These are the activations of a small neural network, seen along a few directions. Each row is one input.
Each table varies a few parts of the input and shows all the possible inputs, shuffled.
Descriptions start from the smaller parts, as in this example, which fits no table here: values(3) and (point or line(11) or (line(4) and ring(8))).
Shared parts are said once, and a part with two or three values counts as separate values.
(in the rows, 128 means zero)

Other details of the inputs shift rows strongly along two fixed directions, in all tables alike. That doesn't count.

Table:
x1: [140  17 108 105 159 142  98 129 221  49 143 131 207]
x2: [153 138 197  98  37 133 110  80 195 111 148 174 110]
x3: [123 134 135 153 146 141 149 123  93 138 129 127 113]
x4: [118 147 137 157 139 150 137 133  86 134 129 137 126]
x5: [131 110 223  99  52 142 149  92 183  88 164 167 132]
x6: [127 143 131 136 126 141 113 137  87 136 122  94 111]
x7: [107 154 105 134 120 105 110 125 118 162 117 109 114]
x8: [117 143 140 156 142 144 142 127  96 140 132 122 116]
x9: [109 162 119 114 140 123 167 150 117 143 115 124 117]
x10: [128 150 110 140 136 101 121 117 119 168 114 133 113]
x11: [154 124 218  83  21 157 106  84 161  75 147 172 105]
x12: [125 142 118 157 134 117 148 125 117 148 128 137 106]
x13: [132 116 223  99  45 148 144  95 173  84 161 183 140]
x14: [130  19  98 108 157 113 113 153 235  56 141 121 233]
x15: [ 97 148 124 148 139  83 155 145 129 159 131 130 118]
x16: [119 133 138 149 139 131 162 138  78 140 132 140 136]
x17: [135 128 192 114  53 131 131  88 202  97 155 174 113]
x18: [137   8 130  96 150 137 123 133 213  43 144 128 229]
x19: [138 148 137 142 137 141 119 134  92 149 121 115 116]
x20: [104 152 117 155 141 101 138 129 132 154 124 131 113]
x21: [110 137 139 147 136 121 152 143 108 154 145 126 120]
x22: [117 129 136 145 139 117 160 137 103 153 143 132 114]
x23: [159 149 193  54  45 148 112  81 205  78 140 169 110]
x24: [132 136 128 134 128 140 120 128  81 137 121 102 106]
x25: [114 146 102 133 123 103 117 119 114 161 115 115 108]
x26: [122 153 109 139 114 122 113 129 107 156 124 106 109]
x27: [127 175 103 100 125 135 120 134 104 132 113  99 102]
x28: [119 135 125 150 133 101 165 141 116 153 134 135 115]
x29: [146 143 132 141 134 143 121 134  79 141 116 138 121]
x30: [142 140 123 138 137 132 118 126  99 159 127 129 106]
x31: [132 165  97 100 131 132 127 129  99 133 110 104  97]
x32: [135 148 127 140 136 135 111 132 103 159 129 121 111]
x33: [161 127 192  95  40 130 116  75 192 109 146 180 106]
x34: [123 145 121 134 123 136 106 133  97 149 132 102 105]
x35: [144 138 133 139 140 139 125 128  89 148 119 122 113]
x36: [126  61  20 118 241 132 123 174 154  85  96  85 206]
x37: [113  54  28 152 235  95 113 167 162 108 106  93 207]
x38: [116 144 131 154 140 136 135 130 109 148 138 127 108]
x39: [150  30 113  84 126 143  74 123 207  55 140 115 190]
x40: [106 140 124 146 140  79 163 139 126 156 129 136 111]
x41: [145 168 105 107 142 131 131 126 104 141 110 124 103]
x42: [129 149 132 137 119 146 109 143  77 131 120 111 118]
x43: [140 150 135 144 134 146 114 141  84 141 117 130 126]
x44: [130 143 104 138 119 119 120 125 103 154 122 111 105]
x45: [120 158 114 141 132 104 114 121 124 169 116 128 119]
x46: [116 153 116 114 143 120 175 145 112 143 113 130 110]
x47: [118 168 112 122 145 135 149 134 119 133 115 124 107]
x48: [127  45  48 152 231 145 110 170 120  85 111 101 224]
Description of these inputs: values(2) and line(4) and (point or line(5)).
The inputs of x1 and x39 match in every part but the line(4) part. If x12 is changed in the same way as x1 into x39, which row does it become?
> x44
The inputs of x47 and x9 match in every part but the line(4) part. If x3 is changed in the same way as x47 into x9, which row does it become?
> x18
Change only the values(2) part in x34. List by row number the other rows that result.
> x39
Which other rows agree with x33 in the line(4) part and the values(2) part? List them by row number.
> x10, x29, x30, x35, x41
Which other rows agree with x38 in the line(4) part and the values(2) part? List them by row number.
> x4, x8, x17, x20, x47
Start at x43 and move only the line(5) part, one step at a time. The first step leads to x19. Which rows follow, in order?
> x32, x2, x45
Change only the line(5) part in x5. List by row number the other rows that result.
> x13, x14, x15, x21

Table:
x49: [133 119 135 126 129 131 141 122 136 118 132 137 121]
x50: [122 118 131 126 129 121 134 128 146 120 130 133 142]
x51: [135 119 129 123 128 133 129 117 136 118 129 133 121]
x52: [133 127 130 115 127 136 124 131 134 115 128 129 137]
x53: [129 118 131 118 130 132 142 123 139 113 130 134 128]
x54: [127 119 134 123 125 133 132 130 134 119 130 134 138]
x55: [135 115 133 125 127 132 116 122 134 123 130 128 134]
x56: [128 117 134 123 129 130 131 129 132 120 129 129 141]
x57: [118 142 102 149 152 117 132 138  95 161 124 107 111]
x58: [118 157 101 148 160 117 137 148  92 157 112 118 122]
x59: [119 142 108 147 160 127 141 147  88 151 120 115 127]
x60: [134 197 204 107  45 138 159  83 119 141 143 172  46]
x61: [115 150  96 143 161 117 137 150  95 155 116 107 119]
x62: [124 124 125 115 125 122 128 130 145 121 129 121 130]
x63: [133 116 136 130 130 132 129 131 134 120 132 134 137]
x64: [113 150 105 156 160 116 146 144  92 159 117 123 127]
x65: [139 125 133 116 119 134 116 122 134 121 126 128 132]
x66: [129 129 132 118 123 139 121 129 132 114 129 124 133]
x67: [113 138 107 149 149 121 137 146  86 149 121 109 126]
x68: [128 117 138 132 126 136 125 128 135 117 134 129 136]
x69: [129 113 121 127 130 123 119 125 144 124 131 128 134]
x70: [133 123 129 114 128 133 123 130 134 116 126 125 140]
x71: [123 151 102 139 155 130 134 147  86 151 116 113 122]
x72: [135 126 131 120 118 140 112 123 135 117 127 124 132]
x73: [134 122 129 119 113 131 114 124 133 118 127 124 131]
x74: [116 151  96 145 163 117 136 149  93 155 113 109 123]
x75: [129 123 125 118 120 124 121 124 144 125 128 122 125]
x76: [128 124 131 116 116 130 121 129 132 114 129 124 134]
x77: [135 118 132 126 124 135 116 123 134 123 130 131 131]
x78: [128 117 133 132 127 121 132 126 145 124 134 136 139]
x79: [109 144 106 148 153 114 146 144  96 159 123 108 117]
x80: [124 122 138 126 123 137 128 128 133 116 132 128 137]
x81: [130 111 129 127 122 129 112 125 132 119 131 122 134]
x82: [127 110 134 131 122 127 124 130 133 117 134 127 138]
x83: [138 123 125 118 123 137 116 126 134 121 125 128 134]
x84: [124 117 132 129 123 120 134 127 144 127 138 128 129]
x85: [133 124 125 121 124 124 118 124 145 122 124 130 133]
x86: [131 123 129 131 125 124 119 120 142 127 129 140 135]
x87: [132 117 137 129 126 132 129 129 134 122 132 136 134]
x88: [130 116 126 128 128 123 118 122 144 124 130 131 136]
x89: [131 116 132 128 125 138 111 122 135 117 132 124 134]
x90: [131 215 180 131  67 133 160  92  80 171 133 156  33]
x91: [134 129 125 124 125 125 118 125 143 124 121 136 134]
x92: [120 117 129 124 127 121 135 129 146 121 132 131 138]
x93: [139 124 127 118 125 136 116 126 135 119 125 128 136]
x94: [132 114 137 129 130 129 128 129 133 122 131 132 137]
x95: [128 121 132 136 129 122 132 127 142 126 132 143 141]
x96: [136 118 134 126 126 135 117 122 135 121 131 131 133]
x97: [126 113 127 131 130 121 132 130 146 123 135 132 138]
x98: [131 122 124 119 122 124 119 125 147 122 126 128 130]
Describe the family of inputs behind these rows.
> ring(5) and (point or line(4) or line(5))
The inputs of x92 and x61 match in every part but the ring(5) part. If x67 is changed in the same way as x92 into x61, which row does it become?
> x76
The inputs of x90 and x53 match in every part but the ring(5) part. If x72 is changed in the same way as x90 into x53, which row does it become?
> x80
Which other rows agree with x78 in the ring(5) part? List them by row number.
> x49, x63, x68, x82, x84, x87, x94, x95, x97
Change only the ring(5) part in x59. List by row number the other rows that result.
> x52, x63, x93, x96
Which other rows agree with x51 in the ring(5) part? List them by row number.
> x55, x57, x69, x77, x81, x86, x88, x89, x96

Table:
x99: [159 131 213  89  17 159  87  75 158  96 150 154  99]
x100: [138 189 103 151 153 159 120 147  11 173 107 102  91]
x101: [123 142 202  84  56 128 161  98 191  89 150 174 115]
x102: [142 127 178  78  42 129 104  83 198  97 141 151  98]
x103: [142 124  67 124 189 147 112 153  98 126 100  95 147]
x104: [125  56  74 124 211 142 131 167 150  81 123  99 204]
x105: [ 98 170  94 176 177  90 181 161  66 197 118 119 108]
x106: [119  95  92 154 196 156 128 169  81 115 117  94 178]
x107: [135  37  66  81 161 112  69 147 225  63 119  95 219]
x108: [130 112 178 103  62 109 112  90 222 107 151 171 134]
x109: [111 151 116 192 178 126 155 160  26 184 123 113 117]
x110: [122 249 206 193  56 129 146  97  14 231 141 156   7]
x111: [122 196  72 136 172 119 141 155  54 179  94  99  94]
x112: [ 97 176  88 163 185 117 180 165  57 172 113 103 101]
x113: [139 117 201 118  53 125 113  75 196 107 155 174 113]
x114: [143  57  58 110 182 133  78 150 157  94 117  80 187]
x115: [137   4  98 116 185 127 117 146 211  58 137 125 234]
x116: [116 160 190 132  69 111 178  97 136 144 151 176  78]
x117: [151 152 188  68  43 145 127  78 180  90 135 169  90]
x118: [111 114  75 165 174  97 120 145 130 155 119 111 145]
The inputs of x101 and x111 match in every part but one. If x104 is changed in the same way as x101 into x111, which row does it become?
> x103
Describe the family of inputs behind these rows.
> line(4) and ring(5)
Change only the ring(5) part in x109. List by row number the other rows that result.
> x99, x100, x106, x110
Change only the line(4) part in x116. List by row number the other rows that result.
> x105, x109, x115
